A small network was trained on invented records. Each row is its activation on one of them, seen along a few directions.
Records have a field called J. Each example row is followed by its value.
The word none means that the record has no J.
Other fields move the rows too, some of them a lot.
(in the rows, 500 means zero)
Strong random noise was added to every row along 2 fixed directions; ignore it. To show where, here is one row again and again, with new noise each time:
[450 522 412 641 531 422 389 479 631 516 577 589 402 555 423 434 461]
[506 487 270 158 410 609 530 645 384 374 274 534 519 509 658 444 386]
[464 511 374 566 497 479 375 510 602 456 516 594 419 576 414 436 470]
[460 515 385 563 507 459 403 508 594 483 524 584 421 554 449 436 454]

[529 563 526 342 539 487 778 587 366 575 462 444 476 341 692 483 269]	j7
[527 356 616 386 371 802 331 459 452 236 367 455 515 671 425 525 685]	j2
[531 628 319 798 639 321 363 557 646 477 472 689 487 621 236 457 559]	j5
[451 504 640 460 525 420 655 495 419 668 580 379 549 363 707 504 482]	j3
[173 763 501 300 181 406 551 421 741 429 570 441 406 485 492 617 296]	none
[616 416 489 792 510 560 260 409 596 376 548 601 522 654 147 451 659]	j8
[498 372 703 662 453 634 284 365 610 353 539 496 475 685 280 495 694]	j2
[456 544 518 549 470 466 430 417 588 504 644 510 451 547 467 471 494]	j4
[554 436 492 122 370 717 566 598 371 347 361 420 573 514 674 461 540]	j3
[584 357 503 368 506 694 572 539 325 417 405 519 610 406 616 556 574]	j8
[600 315 524 393 502 643 420 526 422 477 405 473 502 576 430 509 582]	j6
[529 474 452 618 624 360 537 490 398 583 554 504 541 480 561 462 519]	j4
[542 485 428 381 427 578 472 535 478 417 504 402 536 544 550 508 528]	j3
[510 616 471 902 555 398 276 484 703 524 552 624 374 564 102 477 620]	j7
[384 545 589 804 666 206 497 435 650 718 713 589 370 410 519 383 426]	j1
[551 365 645 401 521 615 464 474 412 573 475 463 491 518 519 519 574]	j6
[524 469 603 647 605 534 511 455 521 622 573 480 446 411 524 559 593]	j7
[463 721 490 641 702  96 853 557 526 868 592 567 509 197 809 464 314]	j5
[619 339 373  73 254 926 395 568 345 116 210 476 614 660 363 553 634]	j2
[221 665 591 411 252 437 504 389 733 435 621 478 396 513 429 620 426]	none
[384 652 515 527 512 347 600 416 517 652 657 465 522 451 613 501 364]	j4
[557 494 394 297 581 623 601 598 330 423 309 553 586 458 675 540 545]	j5
[579 363 542 416 492 654 342 535 399 434 360 512 488 584 377 494 619]	j6
[247 718 438 543 188 554 277 373 882 261 593 562 330 688  68 596 528]	none
[492 509 360 454 494 459 427 601 491 463 407 589 467 516 547 421 422]	j1
[610 412 393 205 409 706 594 549 306 319 287 434 567 528 617 510 434]	j8
[428 571 434 780 555 388 367 436 711 547 644 642 387 611 262 451 525]	j1

Here are new rows. What is J for each?
[566 637 157 651 504 435 326 690 628 325 327 727 516 631 181 443 558]	j5
[566 607 232 474 566 432 476 665 475 401 276 645 566 575 417 464 498]	j5
[486 460 705 605 498 469 497 350 497 574 613 452 508 444 474 531 565]	j2
[532 316 708 438 481 736 475 359 411 440 562 421 538 489 537 605 664]	j2
[536 625 372 434 625 292 734 678 430 625 382 587 580 314 712 449 403]	j5
[542 450 538 387 500 565 540 543 383 465 489 404 538 444 653 478 574]	j3
[648 497 315 345 455 629 429 669 411 341 230 554 542 567 382 511 483]	j7
[537 638 279 628 663 329 493 629 448 472 303 637 502 453 484 448 509]	j5
[186 747 547 603 214 405 301 337 892 376 684 511 342 606 198 620 433]	none
